Each row below holds a small network's activations on one input, seen along a few directions.
Each table varies a few parts of the input and shows all the possible inputs, shuffled.
A made-up example of a description, with smaller parts first: one of 3 separate values, together with either a single point or one of 9 places along a line or (one of 5 places around a ring, together with one of 6 places along a line).
Shared parts are said once, and a part with two or three values counts as separate values.
In the rows, zero is written as 128.

Other details of the inputs vary at random and push rows far along three fixed directions, the same in every table; ignore that.

Rows:
r1: [123 101 116 132 154 121 129 114 144 126 148 148 148 123]
r2: [120 140 131 115 120 134 140 138 132 113 119 113 113 134]
r3: [148 121 129 125 101 124 118 116  93 155 126 126 124 115]
r4: [134 172 116  98 210  37  31 240  64 252  98 162 103 106]
r5: [135 107 131 131 143 124 112 111 128 108 140 144 159 128]
r6: [112 129 127 117 125 139 149 132 143 132 120 118 105 137]
r7: [138 109 110 120 106 117 147 117 108 158 121 130 120 114]
r8: [115 134 125 112 244  68  26 193 115 183 138 179 140 116]
r9: [128 114 125 131 138 125 135 109 141 109 144 155 149 132]
r10: [141 120 135 138 144 111 111 125 132 104 145 147 153 119]
r11: [121 151 142 128 139 131 125 153 135 120 122 110 117 134]
r12: [115 153 134 123 136 143 137 148 141 115 123 113 118 143]
r13: [153 127 128 131  99 123 128 124  91 151 116 127 137 120]
r14: [130 124 136 141 133 123 129 118 140 101 149 151 151 125]
r15: [125 142 142 133 123 143 128 139 127 123 119 104 118 133]
r16: [115 147 137 125 136 127 126 151 136 119 127 121 105 133]
r17: [108 135 129 135 137 142 147 138 148 131 130 107 107 130]
r18: [116 139 134 122 117 139 142 137 136 107 124 113 105 135]
r19: [129 115 114 143 134 116  98 110 148 110 138 142 151 122]
r20: [135 119 131 131 141 113 118 121 135  98 146 150 147 120]
r21: [152 118 120 117  90 118 141 115  98 138 116 128 138 125]
r22: [114 148 133 124 128 141 140 142 137 119 124 120 116 143]
r23: [112 134 135 117 143 150 117 130 134 128 128 110 117 139]
r24: [140 115 111 123 103 124 155 113 112 157 119 132 125 125]
r25: [109 149 124 137 128 133 111 139 150 130 118 106 117 136]
r26: [132 120 138 145 143 134 113 110 131 113 144 143 158 124]
r27: [153 125 125 126 100 127 129 122  93 150 115 126 138 125]
r28: [145 125 110 134  84 112 116 114 111 151 116 124 129 118]
r29: [152 121 122 121  99 123 137 116  96 140 115 125 141 129]
r30: [128 115 126 127 140 116 123 117 134 108 145 158 151 129]
r31: [153 128 130 130  96 118 131 127  97 144 118 124 134 118]
r32: [120 143 133 120 142 136 131 141 135 116 119 113 125 144]
r33: [116 152 140 128 130 137 136 148 140 113 126 111 114 136]
r34: [110 147 138 128 137 136 135 152 145 125 127 120 103 135]
r35: [146 125 118 122  97 118 145 123 103 155 122 144 127 124]
r36: [115 137 129 127 124 145 154 133 144 132 123 118 109 137]
r37: [119 140 136 117 144 132 119 150 134 118 116 109 114 135]
r38: [113 129 126 125 144 130 136 142 145 131 126 118 100 126]
r39: [130 114 131 143 142 118 130 117 144 120 149 158 144 118]
r40: [120 136 134 122 131 148 128 129 124 132 116 106 120 143]
r41: [118 149 135 129 114 141 148 137 133 119 124 117 116 138]
r42: [109 131 128 133 136 140 146 135 149 126 130 105 101 129]
r43: [147 134 125 128  90 121 145 124 102 139 122 131 135 122]
r44: [128 122 132 143 139 127 133 117 145 108 149 156 149 126]
r45: [120 143 138 122 137 135 128 147 138 107 120 105 111 135]
r46: [144 123 119 114  94 113 138 123  98 141 119 139 124 120]
r47: [103 140 117 126 130 141 114 134 155 122 116 103 117 145]
r48: [126 110 123 134 145 123 136 108 145 116 144 156 148 129]
r49: [125 105 116 137 153 123 134 106 142 124 146 149 152 125]
r50: [137 115 130 128 143 114 116 120 132 102 139 147 154 121]
r51: [144 113 118 122  97 110 144 119 106 153 122 139 115 113]
r52: [108 139 126 134 148 137 140 145 144 142 127 115 110 130]
r53: [119 141 135 121 147 140 119 144 128 128 116 110 122 144]
r54: [141 116 111 128 101 126 154 113 109 162 123 129 127 120]
r55: [120 140 144 131 135 144 122 143 137 112 122 101 111 136]
r56: [144 118 118 131 101 114 146 122 108 164 124 136 123 111]
r57: [131 120 136 142 147 135 109 110 130 120 149 145 155 123]
r58: [128 122 125 129 148 117 122 119 134 110 145 159 155 133]
r59: [116 148 139 127 131 137 134 147 143 106 128 110 108 135]
r60: [145 130 119 115  97 120 143 123  99 141 116 130 133 130]
r61: [148 117 126 120 100 124 119 113  91 153 124 126 124 114]
r62: [115 126 122 120 131 133 145 134 140 136 120 117 103 127]
r63: [123 102 120 134 144 129 138 106 151 113 148 148 146 125]
r64: [117 137 138 119 143 138 117 145 133 119 116 107 113 135]
r65: [122 139 138 123 133 137 126 143 134 109 119 102 110 134]
r66: [128 115 124 146 152 120 130 119 145 127 149 157 149 118]
r67: [134 114 133 138 142 141 115 100 132 115 149 144 159 127]
r68: [115 125 122 127 132 134 144 133 138 133 125 110 103 125]
r69: [143 120 122 133  94 123 154 115 112 152 124 139 127 119]
r70: [115 133 127 116 124 133 142 136 135 129 122 123 109 138]
r71: [118 138 134 117 142 135 122 147 133 121 118 109 119 140]
r72: [113 135 131 118 121 143 148 134 142 114 121 117 102 136]
r73: [141 125 103 126  91 117 121 110 109 157 110 125 139 130]
r74: [141 112 117 118  97 114 147 117 109 152 118 139 118 115]
r75: [138 121 133 139 142 132 122 118 137 102 141 140 161 131]
r76: [145 116 124 115  99 127 122 110  93 153 120 127 127 116]
r77: [118 134 133 121 128 156 131 118 127 128 123 106 121 142]
r78: [129 110 130 142 139 120 131 114 148 111 149 154 139 118]
r79: [122 150 134 124 142 136 128 151 134 123 119 113 122 140]
r80: [141 130 110 139  82 123 125 111 114 149 115 123 139 123]
r81: [146 124 119 112  92 117 141 122 100 141 120 131 131 125]
r82: [117 145 116 133 115 140 120 129 143 134 113 107 122 141]
r83: [119 138 135 128 119 134 143 138 138 122 125 119 101 132]
r84: [140 118 137 140 143 117 111 122 134 103 143 141 151 121]
r85: [129 109 122 141 139 132 142 106 147 118 147 150 148 124]
r86: [138 111 134 137 144 122 107 117 128 103 141 141 150 120]
r87: [118 128 129 133 124 138 149 131 144 127 128 114 102 127]
r88: [121 136 143 131 122 149 126 131 129 121 123 100 108 133]
r89: [152 133 127 130  93 122 142 124 100 140 117 125 137 122]
r90: [134 110 136 136 148 126 104 113 130 109 144 141 147 120]
r91: [115 142 144 131 137 152 120 133 136 126 130 106 115 133]
r92: [116 144 144 132 140 143 116 142 132 129 125 108 115 133]
r93: [127 113 114 139 125 125 110 101 151 103 136 138 154 127]
r94: [119 135 131 121 122 131 140 138 135 122 123 120 101 131]
r95: [134 117 134 139 148 133 109 113 129 118 144 146 159 127]
r96: [131 107 134 134 140 134 113 103 133 103 142 141 153 122]
Each input here is: one of 8 places around a ring, together with either a single point or one of 11 places along a line.
Q: The inputs of r72 and r44 match in every part but the place on the ring of 8. If r76 is changed in the same way as r72 into r44, which row does it become?
A: r57
Q: Which other rows does r81 become when the place on the line of 11 takes its other values? List them by row number.
A: r1, r5, r6, r8, r21, r23, r30, r63, r70, r71
Q: Which other rows does r14 become when the place on the ring of 8 takes its other values? List them by row number.
A: r16, r18, r22, r30, r41, r46, r58
Q: List by row number the other rows that have the place on the ring of 8 in common with r45.
A: r18, r19, r20, r38, r51, r61, r65, r68, r86, r90, r94
Q: Which other rows does r11 become when the place on the line of 11 takes its other values? List them by row number.
A: r14, r15, r17, r31, r33, r34, r39, r56, r91, r92

Rows:
r97: [104 146 139 129 192 115  71 162 143 126 131 130 120 128]
r98: [172 111 109 125 106  89 104 115  76 158 124 159 165 112]
r99: [123 110 126 136 154 119 122 131 142 140 139 143 132 116]
r100: [109 135 149 146 105 193 164  98 162  68 126  72 121 145]
r101: [130 129 133 123 161 117  93 135 125 125 131 148 150 132]
r102: [ 82 146 128 125 191 135 120 165 179 104 131 122 110 148]
r103: [122 196 122  85  46 146 151 192  73 210  45  30  30 148]
r104: [120 130 141 134 162 143 107 130 140 111 141 123 135 138]
r105: [144 107 139 137  60 179 178  60 130  74 134  99 153 140]
r106: [136  98 124 131  71 163 188  68 136  95 140 119 144 129]
r107: [129 127 113 112 148  99 116 153 111 174 117 155 124 124]
r108: [ 99 149 143 137 177 139  91 154 170  98 134 117 125 142]
r109: [120 134 121 136 131 129 134 125 149 127 131 130 119 125]
r110: [176 117 133 124 101  89 120 125  74 138 133 162 154 105]
r111: [116 140 144 130 154 124 148 149 149  98 143 139 115 128]
r112: [135 100 119 141 112 127 141  92 139 112 146 141 137 116]
r113: [164  90 107 131 108  91 127 101  79 181 140 182 155  99]
r114: [124 138 114 123 125 105 129 148 125 164 117 132 114 128]
Q: What do these inputs look like to the network?
A: one of 2 separate values, together with either a single point or one of 8 places around a ring
Q: The inputs of r103 and r114 match in every part but the choice among 2 separate values. If r100 is changed in the same way as r103 into r114, which row does it become?
A: r99
Q: Which other rows does r104 become when the choice among 2 separate values takes its other values? List them by row number.
A: r113

Rows:
r115: [127 127 128 131 134 122 129 134 134 128 130 132 126 123]
r116: [127 130 132 129 135 130 123 129 125 129 132 128 129 127]
r117: [126 132 130 133 133 127 113 130 131 129 128 129 129 128]
r118: [127 134 128 126 134 126 133 134 128 128 128 136 135 134]
r119: [124 123 121 127 133 127 127 124 135 133 128 129 128 129]
r120: [128 131 130 122 135 124 120 133 127 119 131 131 130 130]
r121: [131 130 133 129 139 123 120 137 122 132 131 131 129 125]
r122: [127 128 127 134 131 125 129 128 133 130 132 131 125 124]
r123: [131 129 132 124 137 120 122 137 120 130 129 133 130 124]
r124: [127 131 128 128 135 126 111 132 125 135 128 129 131 126]
r125: [128 138 127 126 136 124 124 136 128 126 128 132 137 134]
r126: [126 130 132 121 130 130 129 131 127 117 129 127 126 132]
r127: [129 127 131 127 139 121 126 138 126 134 130 136 126 124]
r128: [128 124 126 123 143 125 122 132 123 135 126 132 130 130]
r129: [128 131 128 126 127 123 117 131 129 121 126 131 128 131]
r130: [131 130 132 127 131 126 125 131 125 121 129 127 132 126]
r131: [130 120 129 129 113 148 147 108 131 108 127 114 133 136]
r132: [130 121 135 128 110 143 151 111 131 104 131 123 130 131]
r133: [125 123 120 127 138 125 126 128 135 131 127 130 128 129]
r134: [126 127 130 127 137 122 129 135 133 128 130 134 125 125]
r135: [127 127 131 128 133 133 124 126 125 130 131 128 131 128]
r136: [124 125 127 125 140 126 122 131 127 140 129 134 127 127]
r137: [126 123 122 128 130 125 125 124 130 138 129 132 129 125]
r138: [129 133 132 131 137 126 119 133 126 127 132 127 129 126]
r139: [125 123 123 126 141 126 126 130 133 132 127 131 127 130]
r140: [129 118 128 134 106 146 150 105 134 118 132 123 130 129]
r141: [128 132 131 132 133 128 116 129 128 128 130 127 131 126]
r142: [128 127 132 131 136 127 130 132 129 130 132 132 125 126]
r143: [127 122 124 127 132 126 127 125 128 138 129 134 129 126]
r144: [129 131 132 132 133 124 116 135 131 125 126 129 130 127]
r145: [134 128 131 128 130 123 123 132 121 127 129 129 133 124]
r146: [125 129 128 128 136 130 114 127 131 128 128 126 133 129]
r147: [128 127 129 128 138 120 126 138 129 135 130 136 125 123]
r148: [130 132 128 135 100 144 146 111 137 106 124 120 139 140]
r149: [127 129 132 128 135 129 125 131 123 135 130 130 125 126]
r150: [128 129 125 127 138 127 115 130 129 127 124 125 133 131]
r151: [121 128 122 131 135 125 121 130 135 134 132 130 127 125]
r152: [128 130 134 131 139 128 123 132 127 126 133 129 129 127]
r153: [130 132 133 131 137 125 120 135 126 126 131 127 130 126]
r154: [124 125 124 130 131 129 127 125 134 133 131 131 127 125]
r155: [128 121 128 138 106 145 150 105 139 112 134 121 129 128]
r156: [126 127 126 126 130 122 131 130 133 125 130 134 125 125]
r157: [134 128 130 135 125 123 117 129 126 129 127 130 132 126]
r158: [132 126 134 131 103 143 144 110 133 100 128 116 132 132]
r159: [122 130 124 133 135 124 122 130 135 132 133 130 125 124]
r160: [130 122 128 132 111 135 147 115 137 113 130 125 128 126]
r161: [125 126 131 127 136 132 125 128 127 132 131 131 129 128]
r162: [125 124 128 124 138 130 126 127 127 132 128 129 130 131]
r163: [127 119 133 130 110 151 149 105 133 112 130 117 132 134]
r164: [127 122 133 135 115 146 147 109 135 113 134 123 128 130]
r165: [127 127 130 132 138 124 128 134 133 131 132 133 124 125]
r166: [127 127 127 125 133 130 121 125 127 128 128 124 134 131]
r167: [127 127 128 133 133 124 129 132 134 130 131 131 125 125]
r168: [129 127 134 126 133 126 131 132 126 124 130 132 129 126]
r169: [128 123 127 128 132 128 127 125 125 136 131 135 129 125]
r170: [128 128 125 125 140 128 118 130 127 127 126 125 133 131]
r171: [127 128 128 120 137 119 125 136 125 130 130 139 124 128]
r172: [130 119 135 133 103 149 161 106 138 100 131 118 129 131]
r173: [131 126 134 129 107 143 146 112 131 101 129 116 131 132]
r174: [130 139 125 126 132 119 119 137 125 132 125 135 138 132]
r175: [127 122 125 126 137 130 130 126 129 130 127 130 129 131]
r176: [130 133 131 133 131 127 118 130 128 126 130 126 130 127]
r177: [124 135 119 130 130 121 131 133 136 129 128 134 133 131]
r178: [127 129 134 130 140 127 125 133 126 130 133 132 126 127]
r179: [124 129 125 135 135 122 124 131 136 129 134 130 126 124]
r180: [131 132 127 122 132 118 114 135 122 127 127 134 129 128]
r181: [130 128 134 128 135 127 126 134 125 125 130 128 130 126]
r182: [127 132 126 127 132 126 136 132 130 129 128 137 133 133]
r183: [125 134 121 128 131 122 133 133 136 130 128 136 132 132]
r184: [127 126 127 123 141 125 118 131 123 136 128 129 132 130]
r185: [129 133 130 134 133 122 112 134 127 133 128 131 128 126]
r186: [ 76 200 146  99 121 173 147 202 146 143  71  32  25 166]
r187: [125 129 125 134 135 121 124 134 135 130 132 130 125 124]
r188: [132 121 124 131 104 130 146 112 131 114 130 126 130 125]
r189: [163 123 114 116  75 102 139 129  64 195 106 134 114 109]
r190: [129 131 131 130 130 123 117 133 130 123 126 130 130 127]
r191: [127 127 131 124 135 124 131 132 128 125 130 135 125 127]
r192: [123 129 123 126 133 119 124 132 135 123 132 134 125 127]
r193: [133 124 135 136 108 143 141 112 134 104 130 117 135 129]
r194: [125 129 130 132 120 137 123 122 132 125 126 122 129 130]
r195: [128 129 130 120 133 124 127 134 122 127 129 134 124 130]
r196: [127 126 129 125 131 123 132 130 131 125 130 135 125 126]
r197: [129 131 131 130 131 130 121 127 125 127 132 126 131 126]
r198: [128 129 133 123 136 124 125 133 125 122 130 131 129 127]
r199: [130 129 134 129 135 126 128 135 123 132 130 130 125 126]
r200: [126 129 129 126 136 130 118 127 127 129 129 126 133 129]
r201: [128 127 125 121 134 117 125 135 127 132 130 140 124 127]
r202: [128 124 129 133 109 144 133 110 134 117 125 117 133 133]
r203: [131 125 128 133 130 123 129 128 127 134 133 135 126 123]
r204: [134 129 130 128 127 122 120 130 123 125 127 130 133 124]
r205: [127 128 126 126 133 129 117 126 129 129 126 124 133 131]
r206: [125 133 124 127 133 124 135 133 134 130 128 138 132 133]
r207: [129 125 123 124 127 118 128 129 129 128 130 138 126 126]
r208: [126 126 126 129 129 129 116 124 131 129 124 126 133 132]
r209: [121 126 120 128 137 123 122 128 136 134 129 128 128 128]
r210: [123 123 124 126 138 127 126 127 134 134 129 131 128 130]
r211: [159 119 116 115  55 128 154 107  72 171 104 114 122 119]
r212: [128 126 124 130 120 124 135 126 132 124 128 127 127 123]
r213: [136 124 134 138 100 146 145 107 131 106 130 114 133 130]
r214: [155 124 101 111  77 100 134 131  72 196  97 124 112 114]
r215: [129 127 134 128 137 126 128 135 126 126 131 132 129 126]
r216: [127 129 130 128 132 132 120 126 126 128 131 126 132 127]
r217: [128 126 124 129 130 128 117 125 130 126 122 126 132 132]
r218: [126 128 124 131 135 116 123 138 131 133 129 132 126 121]
r219: [127 117 129 130 110 149 152 104 136 113 129 118 130 135]
r220: [122 127 120 128 136 121 119 130 132 139 129 131 128 125]
r221: [129 135 128 126 131 127 131 132 126 126 128 133 137 134]
r222: [125 127 128 131 134 128 128 128 132 133 132 133 124 125]
Q: What do these inputs look like to the network?
A: one of 9 places along a line, together with either a single point or one of 11 places along a line
Q: The inputs of r152 and r185 match in every part but the place on the line of 9. If r123 is changed in the same way as r152 into r185, which row does it become?
A: r190
Q: The inputs of r120 and r180 match in every part but the place on the line of 9. If r197 is changed in the same way as r120 into r180, which row does it become?
A: r141
Q: A walk changes only the place on the line of 11. It starts at r192 and steps to r188. List the rest of the walk in order.
A: r212, r218, r187, r179, r159, r151, r220, r209, r214
Q: Which other rows does r133 become when the place on the line of 9 takes its other values? List them by row number.
A: r128, r131, r139, r150, r170, r175, r214, r217
Q: List by row number the other rows that have the place on the line of 9 in common with r196.
A: r134, r139, r140, r143, r147, r165, r201, r203, r206, r210, r222
Q: A walk changes only the place on the line of 9. It starts at r177 and steps to r183. List the rest of the walk in order.
A: r206, r182, r118, r221, r125, r174, r148
